A small network was shown many inputs. Here are its activations along a few directions, one row for each input.
Each table varies a few parts of the input and shows all the possible inputs, shuffled.
A made-up example of a description, with smaller parts first: one of 3 separate values, together with either a single point or one of 11 places around a ring or (one of 5 places around a ring, together with one of 6 places along a line).
Shared parts are said once, and a part with two or three values counts as separate values.
(in the rows, 128 means zero)

Other details of the inputs vary at random and push rows far along two fixed directions, the same in every table; ignore that.

Rows:
R1: [198 146  52  88 145 130 127 140 210 138 182]
R2: [156 162 164 107 123 109  81 136 132 132 120]
R3: [147 134  30 129 136 154 198 140 140  61 113]
R4: [131 134 160 107 130 118  85 137 123 155 133]
R5: [131 115 173 129 111 143 133 173 136 163 124]
R6: [ 91 157 125 156 107 113 115 118  70  54  59]
R7: [156 144 176 133 116 122 116 133 144 144 128]
R8: [209 135  63  86 163 145 149 130 199 145 183]
R9: [159 144 179 127 130 118 116 113 139 146 133]
R10: [ 72 113 141 170 135 125 153  76  66  92  89]
R11: [ 69 111 139 175 114 131 150 101  71  83  88]
R12: [ 64 123 132 166 131 105 132  66  72  88  94]
R13: [146 130  25 134 147 150 181 114 140  68 124]
R14: [ 93 138 142 173 109 134 167 130  78  72  52]
R15: [107 110 160 130 124 116 102 122 135 177 156]
R16: [129 134 157 112 109 123  81 162 127 145 131]
R17: [175 116  47  86 148 143 126 152 205 160 197]
R18: [ 70 113 141 171 106 139 166 132  70  81  73]
R19: [109 112 161 128 122 112 102 118 136 172 160]
R20: [109  90  22 131 153 156 186 106 129  99 158]
R21: [152 159 158 114 111 117  81 160 135 135 110]
R22: [ 98 141 149 165 121 127 167 107  75  69  63]
R23: [137 138  16 131 146 133 159 108 146  69 123]
R24: [150 152 168 124 129 101  96 106 145 146 132]
R25: [114 118 155 113 118 125  87 151 121 165 143]
R26: [125 126 164 123 136 109  99 107 137 168 146]
R27: [130 114 170 133 119 134 117 143 136 163 139]
R28: [135 120 178 122 130 134 137 145 131 168 130]
R29: [120 106 174 128 115 137 139 154 131 172 144]
R30: [158 144 181 123 125 130 134 149 139 150 113]
R31: [136 121 177 125 134 121 120 110 132 163 150]
R32: [132 137 162 106 128 114  85 132 124 150 138]
R33: [123 125 162 129 116 115  96 133 142 158 144]
R34: [205 152  48  67 155 137 113 154 191 130 169]
R35: [118 104 172 132 122 128 122 124 131 173 160]
R36: [107 109   8 111 143 145 151 124 119  80 149]
R37: [118 104 172 129 117 141 139 158 130 178 139]
R38: [126 111  31 123 155 154 202 117 126  80 134]
R39: [ 86 144 132 169 129 105 129  72  79  75  72]
R40: [128 132 155 113 111 127  82 166 126 150 127]
Each input here is: one of 2 separate values, together with one of 4 places along a line, together with one of 5 places around a ring.
The inputs of R11 and R33 match in every part but the place on the line of 4. If R9 is changed in the same way as R11 into R33, which row does it become? -> R24
A walk changes only the place on the line of 4. It starts at R29 and steps to R35. List the rest of the walk in order. -> R19, R36
Which other rows does R35 become when the choice among 2 separate values takes its other values? List them by row number. -> R20

Rows:
R41: [122 133  51 135 144 132 159 100 116  68 114]
R42: [121 147 215 140 110 100  77 120 116 154 110]
R43: [120 131 226 148  99 125 118 155 113 158 100]
R44: [125 147 147 145 112 127 131 139 108  98  85]
R45: [186 148 105  99 130 139 130 166 174 134 141]
R46: [ 81 121 202 166 109 112 112 107  87 137  99]
R47: [ 87 123 208 163 112 115 122 110  85 136  94]
R48: [113 119  71 146 129 150 184 133 112  77 102]
R49: [154 112  88 100 140 139 129 143 173 161 182]
R50: [107 125 220 147 109 111  97 123 114 170 121]
R51: [ 87 106  40 146 141 141 170 101 102  73 120]
R52: [126 148 220 139 113 104  88 122 113 151 104]
R53: [156 113  93 103 144 146 149 143 161 150 167]
R54: [177 115 109  88 144 145 136 157 184 179 187]
R55: [106 126  39 133 142 136 156 107 104  63 112]
R56: [117 113 154 127 124 130 122 136 124 155 139]
R57: [ 75 118 199 161 108 113 108 114  83 139 100]
R58: [181 134  91  81 143 134 111 153 182 158 178]
R59: [138 143 149 125 125 112  99 121 136 137 128]
R60: [ 86 122 207 163 111 115 122 110  85 136  96]
R61: [178 119 106  92 144 140 135 147 188 175 187]
R62: [174 134  82  88 141 129 109 143 181 151 177]
R63: [ 64 101  28 160 141 147 191  92  73  43  98]
R64: [132 139 146 121 124 114  96 127 132 139 130]
R65: [115 137 139 138 127 122 125 117 102 107 102]
R66: [141 143 155 125 127 116 110 123 132 135 124]
R67: [152 111  87 101 140 139 130 142 173 160 182]
R68: [179 116 109  87 144 145 136 157 184 178 186]
R69: [ 88 102  45 143 141 146 176 108  99  76 121]
R70: [129 138 145 123 123 114  97 126 130 138 130]
R71: [115 139 215 134 109 108  80 133 107 156 110]
R72: [136 142 149 127 125 113 100 120 135 136 128]
R73: [108 140  55 153 128 141 174 119  93  37  74]
R74: [ 89 129  23 156 143 129 167  79  90  31  93]
R75: [177 118 107  93 143 140 135 147 188 175 188]
R76: [177 136  84  86 142 129 107 144 184 154 178]
R77: [ 96 117 136 151 124 124 134 107 106 120 117]
R78: [122 132  54 129 145 137 159 109 112  70 111]
R79: [133 137 149 118 125 120 102 134 127 140 128]
R80: [174 138  90  92 146 135 128 142 166 137 157]
R81: [ 89 116  56 163 128 151 198 118  87  47  83]
R82: [128 149 148 143 113 127 130 140 109 100  85]
R83: [124 144 220 135 112 109  89 131 107 153 104]
R84: [101 145 203 156 112 105 102 107  87 121  84]
R85: [164 111  97  90 142 144 132 154 177 171 185]
R86: [190 127 120  93 130 149 140 180 192 173 170]
R87: [ 95 116 136 153 123 124 134 107 106 119 117]
R88: [110 123 225 141 112 120 109 134 105 168 114]
The inputs of R86 and R81 match in every part but one. If R79 is changed in the same way as R86 into R81, which row does it become? -> R71
The inputs of R61 and R47 match in every part but one. If R68 is changed in the same way as R61 into R47, which row does it become? -> R88
Describe the family of inputs behind these rows. -> one of 2 separate values, together with one of 4 places along a line, together with either a single point or one of 5 places around a ring
Which other rows does R71 become when the choice among 2 separate values takes its other values? List them by row number. -> R69
